Each row below holds a small network's activations on one input, seen along a few directions.
In each table, some parts of the input vary, and every possible input appears once, in random order.
A made-up example of a description, with smaller parts first: one of 2 separate values, together with either a single point or one of 11 places around a ring or (one of 5 places around a ring, together with one of 6 places along a line).
Shared parts are said once, and a part with two or three values counts as separate values.
(in the rows, 128 means zero)

Rows:
r1: [141 154  99 126 189  95  85 146  94  83 139  68 111 114 149 210 139 144
 200  94]
r2: [ 87 124 174 153 118 163 160  89 146 151 107 180 168 149  85  33 153 175
 119 128]
r3: [ 80 138 181 135  95 147 153 103  76 100 113 187 153 174 122  74 178 116
 180 177]
r4: [134 179 136 166 123 118 145 139  79  91 108 156 129  83 209 154  77  91
 130 154]
r5: [143 112  77  80  94 134 107 103 225 106 179  85 134 160 101 144 130 103
  20  78]
r6: [164 125 135 144 157 107 129 163 113 129 147 168 118 114 190 222  86  98
 183 137]
r7: [ 91  98 154  92  66 148 127 147  53 157 101 125 100 166  73  54 211 102
 179 225]
r8: [103  87 138 116  82 160 135 141 128 200  99 119 125 142  27  16 196 159
 126 194]
r9: [141 167 135 175 144 121 156 115 143 149  93 142 139  62 169 111  47 142
  71  98]
r10: [138 119  90  59  92 120  92 119 149  47 179 108 102 173 143 170 155  59
  64 104]
r11: [141 126  87 139 204 113 101 128 152 144 132  45 126 101 120 169 107 194
 141  51]
r12: [172 105 130 152 172 108 146 143 178 179 139 151 132  98 149 181  58 153
 124  96]
Q: Changing only one part turns r1 into r11. The same change can be made to r6. Which row results?
A: r12
Q: Describe the family of inputs behind these rows.
A: one of 2 separate values, together with either a single point or one of 5 places along a line

Rows:
r13: [127 128 114 155 180 118 126 113 129 125 134 125 131 117 151 143 102 154
 128  58]
r14: [111  88 133  74  74 149 123 116 141 136 151 131 115 191  70  86 185 110
 124 158]
r15: [146 129 108 131 126 124 112 132 177 150 128  94 134 107 115 141 106 132
  77 114]
r16: [103  91 123  83 123 149 113 112 133 142 126  93 117 174  59  68 197 163
 138 123]
r17: [103 114 167 153 138 156 154 135  91 190  76 158 131 122  85  36 157 180
 179 167]
r18: [142 139  94 132 160 131 106 148 126 113 151  97 118 115 151 187 119 135
 159 114]
r19: [105 142 132 134 123 151 130 105 120  96 112 148 142 143 111  66 169 138
 116 120]
r20: [164 109 119 135 139 111 141 136 154 128 142 149 132 131 143 170  98 111
 122 115]
r21: [126 145 139 130 139 107 151 104 163 125 133 129 151 107 141 127  78 135
  82 108]
r22: [141 131 142 133 131 133 138 121 147 126 145 155 132 131 166 165  90 103
 120  93]
r23: [161 122 109 116 125 126 107 147 160 136 144 135 116 125 134 168 114  98
 105 122]
r24: [133 138 138 130 133 118 131 131 104 112 126 123 121 119 188 173  96  98
 132 104]
r25: [103 117 173 141  90 141 151 144  62 169  83 168 120 120 121  63 158 118
 180 213]
r26: [123 138 120 156 137 123 143 105 153 134 139 122 149 117 146 129  78 134
  90  84]
r27: [104 146 134 121  80 140 135 119  87  77 117 154 129 146 147  86 164  78
 118 165]
r28: [101  94 131  74  80 133 114 125  99 120 133  98 102 178  93  93 191 102
 136 171]
r29: [151 131 112 151 139 116 132 125 161 148 144 109 154 109 133 130  87 147
  97 107]
r30: [155 149 100 122 155 109  84 151 132 120 135  88 120 104 137 198 131 129
 158 118]
r31: [142 111 103 137 173 138 111 137 150 134 137 109 118 114 134 150 123 160
 117  88]
r32: [141 135 146 117 138 106 145 121 146 110 149 170 132 127 156 159  87 104
 105 118]
r33: [ 98 150 142 134  75 152 149  96 143 106 118 147 160 145 103  58 150 122
  74 144]
r34: [152 120 118 153 180 119 120 130 137 140 129 110 128 111 126 150 109 169
 128  83]
r35: [144 111 112 127 127 130 137 149 155 133 151 147 111 132 131 169 109 106
  95 123]
r36: [111 109 182 143  85 153 158 136 102 184 101 201 130 135  96  62 153 127
 163 202]
r37: [129 143 138 127 120 104 130 132 112  94 121 143 114 119 188 157  82 105
 116 124]
r38: [152 146 116 149 166 109 113 141 113 118 143  98 128 113 141 193 106 146
 166 109]
r39: [ 98 123 175 151  86 157 166 126 118 201  80 162 153 118  79  27 143 164
 140 193]
r40: [145 140 146 132 167 118 129 106 141 108 124 134 119 101 154 143 105 172
 116  89]
r41: [103 113 129  86 116 133 104 123 108 116 141  78 114 175  72 118 193 137
 173 154]
r42: [106 165 138 131 113 137 117 117 102  73 124 138 145 140 125 115 172 114
 155 152]
r43: [128 154 112 150 167 108 120 126 105 104 146 113 131 119 165 185  98 131
 165  86]
r44: [ 96  98 132  83  74 149 130 104 155 152 133  91 136 177  50  60 176 146
  96 148]
r45: [156 118 107 132 141 100 134 145 112 115 123 117 121 117 168 171 104 104
 138 125]
r46: [154 123 102 126 168 119  90 139 158 142 120 101 120 101 122 155 135 152
 120  91]
r47: [138 121  99 119 126 118 125 157 119 119 130 120 105 112 157 170 120  98
 114 135]
r48: [102 137 166 155 129 144 144 143  67 164  93 143 128 122 101  81 155 151
 218 195]
r49: [129 122  97 139 127 134 143 132 173 149 135 107 131 110 117 131 101 136
  75 112]
r50: [112 139 142 123  75 152 143 110 128  91 136 187 140 160 122  85 158  87
 102 153]
r51: [134 163 130 121 167  93 122 124 120  95 139 124 138 104 162 184 104 133
 162 112]
r52: [153 130  98 113 127 114 100 157 118 122 125 104 105 112 159 170 120  91
 121 132]
Q: Describe the family of inputs behind these rows.
A: one of 5 places around a ring, together with either one of 3 separate values or one of 5 places along a line
Q: Changing only the place on the ring of 5 turns r22 into r26. The same change can be made to r32. Which row results?
A: r21
Q: Which other rows does r48 become when the choice among 3 separate values takes its other values? List them by row number.
A: r41, r42
Q: A walk changes only the place on the line of 5. It starts at r46 and steps to r31. List the rest of the walk in order.
A: r34, r13, r40
Q: Which other rows does r16 become when the choice among 3 separate values takes its other values? List them by row number.
A: r17, r19

Rows:
r53: [105 101 138 124 151  81 134 124  87 116  89 137  98 130 146  78 122  88
 158 187]
r54: [106 120 158 155  85 193 111 103 167 203 120 150 156 144  69  25 149 149
 117 138]
r55: [139  89  80  42  72 123 106 148 142  82 169  84 105 169  89 109 181  78
  51 108]
r56: [151 184 122 131 134 137 140 118 178  99 147 181 117 122  99 166 117 210
 130  91]
r57: [126 171 136 121  87 135 157 119 156 104 130 194 106 127  97 100 121 171
  79 149]
r58: [ 86 126 131 125  99 114 158 110  89 104 106 141 144 136 148 106 159 117
  98 149]
r59: [ 97 128 190 101  97 149 148 111  47 166 112 126  97 154  99  65 152 128
 201 168]
r60: [142 119 123 136 188  56 101 130 117 108 112 114 137  97 203 192  44  91
 163 140]
r61: [156 184 141 157 138  76 169 127 123  77 173 117 174 118 177 200  82  80
 122  77]
r62: [165 145 108 140 150 140 136 123 199 139 137 151 181  69 153 187  42 148
  74  80]
r63: [110 104 148 140 125 159 136 125 158 165 126 162 139 116 115  45 119 128
  55 104]
r64: [158 167 112 161 156 129 113 103 188 122 112 133 135 106 145 202  49 125
  83  91]
r65: [121 117 165 183 123 182 132 132  51 172 103 135  94 128  96  72 152 119
 216 233]
r66: [129 113 123 139 193  78 112 128 107 113 105 126 110 130 152 145 120 133
 205 128]
r67: [112 139 117 138 145 112 137 111 109 101 124 129 155 135 153 172 158 161
 146  90]
r68: [122 110 164 144 140 125 176 181  61 129 125 142  79  94 183  71 132 125
 170 194]
r69: [ 70 116 159 125  80 140 146  90  97 138 110 116 165 156 102  82 189 132
 152 185]
r70: [105  52 125  59  61 149  88 122 158 111 162  42  98 192  49  88 206  98
 101 150]
r71: [151 146 119 153 156  89 135 203  77 155 100 138 171  55 216 228  67 112
 158 128]
r72: [181 131  49  61 139 125  73 126 180  93 200  52 112 149 151 212 109  82
  57  83]
r73: [160 112  52  75 123 136  76 122 168  92 187  70  84 170 101 174 185 130
 100  63]
r74: [135 115 136 149 174 163 121 124 182 156 141 148 149 111 116 111 115 165
 107  46]
r75: [135 151 108 174 165 131 140 188  80 162  80 143 113 100 169 182 143 162
 208 124]
r76: [109 131 168 138  91 151 128 104 151 164 103 140 154 164  46  61 159 138
 120 167]
Q: Describe the family of inputs behind these rows.
A: one of 4 places along a line, together with either a single point or one of 5 places along a line
Q: Changing only the place on the line of 4 turns r68 into r71. The same change can be made to r63. Which row results?
A: r62
Q: A walk changes only the place on the line of 4. It starts at r69 and steps to r58. List the rest of the walk in order.
A: r67, r61
Q: A walk changes only the place on the line of 4. It starts at r60 and steps to r66. List the rest of the walk in order.
A: r53, r59

Rows:
r77: [168 136 102 134 146 105 124 147 171 168 140  84 121  88 145 196  64 132
 115 111]
r78: [100 148 178 149 106 137 149 141  47 131  96 165 120 122 146  98 140 119
 191 204]
r79: [123 144 128  93 102 112 104 141  75  74 134 119 101 149 138 152 170  79
 163 164]
r80: [112 117 114  83  70 149 119 105 160 103 148 117 129 166 100  91 160  98
  58 134]
r81: [133 148 100 146 189 109 118 114 122 117 113  67 124  89 158 149  84 170
 115  58]
r82: [140 145 138 129 159 105 134  99 164  90 162 136 143 137 174 199  77 136
 122  75]
r83: [177 108 106 130 168 107 120 157 127 125 141 153  97 100 196 202  71  91
 107  83]
r84: [102 108 161 152 123 145 155 132  91 166 104 154 146 143 103  79 155 155
 189 179]
r85: [123 105 111  92 121 145  96 127 164 139 147  99 115 154  68 111 177 139
 107 104]
r86: [101 122 158 139  73 152 171 102 134 156 102 164 151 140  99  32 134 127
  82 169]
r87: [117 105 110  98 116 133 108 132 118 115 145 104 128 171 101 134 182 113
 160 141]
r88: [116 107 156 139 128 142 143 126 141 184 100 150 136 124  66  52 153 179
 135 144]
r89: [154 172 102 180 163 122 124 141 149  96 130 152 154  83 169 170  98 126
 121  95]
Q: Describe the family of inputs behind these rows.
A: either one of 5 separate values or (one of 2 separate values, together with one of 4 places along a line)
